B =
[[  3  -2   4  -7   1   4   1 -10  -3  -3  -6  -4  -7   5]
 [-14  -4   1  -5  69   9  54  48  32  22  28  30 -12  40]
 [ -3  -8  39  22  11  56 -17   9  25   4  36  15  12   7]
 [ -1  -4   3  -3  -6  -2  -6  -8   0   4   4  -3   6   5]
 [  6  -6   3   4  -1  -3   3   0  -1   8  -4   1  -6  -1]
 [  4  -1   9  14 -38 -34  -5 -31   0  14   4  -5  10  -8]
 [ 38  -1  -4   8 -19 -32 -35 -31  31  34  39 -20  20 -38]
 [  4  -3   4   3 -13 -10  -4 -10   2  -6  -4 -11  10  -9]
 [ -2  18  11  -7 -53 -76 -27 -37   9  21   2  18   5 -30]
 [ 55   0  15  -3  59   2  -6  -9 -31  21  61  -7  32 -42]
 [ -2   6   0 -16  18  26   5  14   1  -5  -4   4 -11  -4]
 [ -4  -1   0 -11  12   9   2  14   3  -9  -9   7  -9   7]
 [ -7   0   4 -17  27  31  11  22  -6 -11  -9   7 -12   5]]
Rows and columns are numbered from 0.
Read off the entry just right of 61.
Answer: -7
The entry just left of the largest entry is -5
Read off the entry just right of 55.
Answer: 0
The entry in row 1 and column 2: 1
Read off the entry in the top-left corner.
Answer: 3
Read off the entry in row 2 and column 0.
Answer: -3
The bottom entry of the column that holds the smallest entry: 31
The entry directly below -53 is 59
The bottom-right entry -> 5
Read off the minimum.
Answer: -76
Read off the entry in row 1 and column 1.
Answer: -4
The entry at row 0, column 2 is 4
The bottom-left entry: -7
Read off the top entry of the column that holds the smallest entry.
Answer: 4
Read off the entry just right of -37.
Answer: 9
The bottom entry of the column that holds the largest entry is 27
The entry at row 0, column 1 is -2
The entry just right of -20 is 20
The entry in row 2 and column 1 is -8
Read off the entry directly above the smallest entry.
Answer: -10
Read off the entry just right of 36.
Answer: 15
Read off the entry at row 1, column 0.
Answer: -14
Read off the entry in the top-right corner.
Answer: 5

array([[ 149,  211, -394,  298,  163,  137, -140, -257,   55,  283,   30,
         233,  -90, -298,  154],
       [   0,  159,  342, -148,  374,  190,  673,  445, -305,  -70,   35,
          33,  259,  259,   47],
       [  83,  212,  328, -108,  233,  136,  411,  272, -200,  -15,  -14,
          20,  321,  314,   65],
       [-260,  194, -295,  233,   30,  134, -383, -225,  -76,  250,  -96,
         188, -520, -341,    1],
       [ -97,   60,  125, -286, -151, -160,   87,   93,   83,  324, -374,
         -26, -262, -189, -106],
       [ 172,  187, -214,   51,  134,   22,   54, -220,  127,  408, -190,
         110, -115, -574,   80],
       [  92,  211,  290, -180,  287,  104,  571,  534, -152,   38,  -93,
           2,  167,  191,   33],
       [-400,  194,  -86,  222,   91,  243, -311,  -29, -387,   71,   53,
         157, -392, -126,   -2],
       [ -13,  139, -108,  -49, -111, -142,  -16,  -96,  176,  417, -486,
          -3, -366, -317,  -18],
       [-350,  220,  306,  -30,  113,  182,  105,  383, -360,   22, -123,
          56, -223,  168,  -60],
       [ 260,  147,  130, -182,  434,  100,  460,  230,  -23,  135, -142,
          12,  360,   46,   91],
       [-418,  110,  218,   50,  -37,  165, -262,  203, -341,    9,   11,
          40, -312,  162,  -98],
       [ 269,  240, -270,  179,  537,  293,  308, -143,  -91,   85,  212,
         201,  239, -233,  179],
       [-131,  267, -134,   96,  144,  151,  -52,    2,  -91,  301, -321,
         173, -330, -374,  -27]])
What is the entry just left of 1? -341
The minimum: -574
What is the largest entry? 673
What is the entry just left of the largest entry? 190
The entry just left of 113: -30
What is the entry just right of 537? 293
What is the entry just right of 283? 30
What is the entry just left of -16? -142
The entry just left of 100 is 434
The entry just left of the smallest entry is -115
The entry just right of the largest entry: 445

Questions about the matrix below. Rows and columns are numbered from 0.
1) Report the entry in row 2 and column 1.
2) Report the entry directly above 1.
3) Report the bottom-right entry.
4) Report the entry in row 0 and column 2.
5) Report the entry at row 0, column 0.
6) Report the minimum.
7) Report the entry just right of -39.
8) Report the entry in row 1 and column 2.
[[ 23 -17  43 -28 -15]
 [ 77 -22 -22  24  -6]
 [ 58  -3 -24  26 -11]
 [ 56 -12 -39  37 -52]
 [  1 -64 -52 -47 -43]]
1) -3
2) 56
3) -43
4) 43
5) 23
6) -64
7) 37
8) -22

M =
[[  5  11  -5  -1  -3  -8  50  19 -54 -12]
 [-22 -53 -31  -3  -2 -25 -34 -61  12  54]
 [-17 -54  -1   1  -1  19 -11 -49   8  -7]
 [-11 -19  -6  -1  -1 -37 -36 -54  31  22]
 [-24 -59 -13  -1  -1  16 -36 -62  18   5]
 [ 14  52  21   0   0  -4 -21 -16  23 -47]
 [ 16 -37 -36  -1  -1   4   7 -74  18  28]
 [-17 -33 -40  -4  -4 -13 -37 -21 -16  78]
 [  2 -37 -15   0  -2 -19  45 -63   0  -6]
 [ -8 -37 -31  -3  -2 -11 -20 -71  20  33]
 [-24 -49 -38  -4  -3  23 -42 -44  -7  43]
 [-40 -52  -4  -2  -3  17 -18  -3 -38   3]
 [-31  16  11  -4  -2   0 -62  15 -14  -4]
 [  4  48  14  -2  -2 -40  20  41 -41  -3]]
Counting starts at 0.
The entry at row 0, column 1?
Answer: 11
The entry directly above -33 -> -37
The entry directly below the largest entry -> -6
The entry in row 1 and column 0?
Answer: -22
The entry at row 0, column 2 is -5
The entry in the bottom-right corner -> -3
The entry in row 0 and column 0?
Answer: 5
The entry directly below 50 is -34
The entry directly above the smallest entry?
Answer: -16
The maximum: 78
The entry directly above -42 is -20
The entry in the bottom-left corner: 4
The entry in row 1 and column 1 -> -53
The entry in the top-right corner?
Answer: -12
The entry just left of the smallest entry?
Answer: 7
The entry just right of -63 -> 0
The minimum?
Answer: -74
The entry directly below 21?
Answer: -36
The entry just left of 43 -> -7
The entry directly above -44 -> -71
The entry directly above the largest entry?
Answer: 28
The top entry of the column that holds the smallest entry?
Answer: 19
The entry in row 2 and column 0 -> -17
The entry directly below -42 is -18
The entry just right of the smallest entry?
Answer: 18
The entry directly below -25 is 19
The entry in row 2 and column 2?
Answer: -1
The entry directly below the smallest entry?
Answer: -21
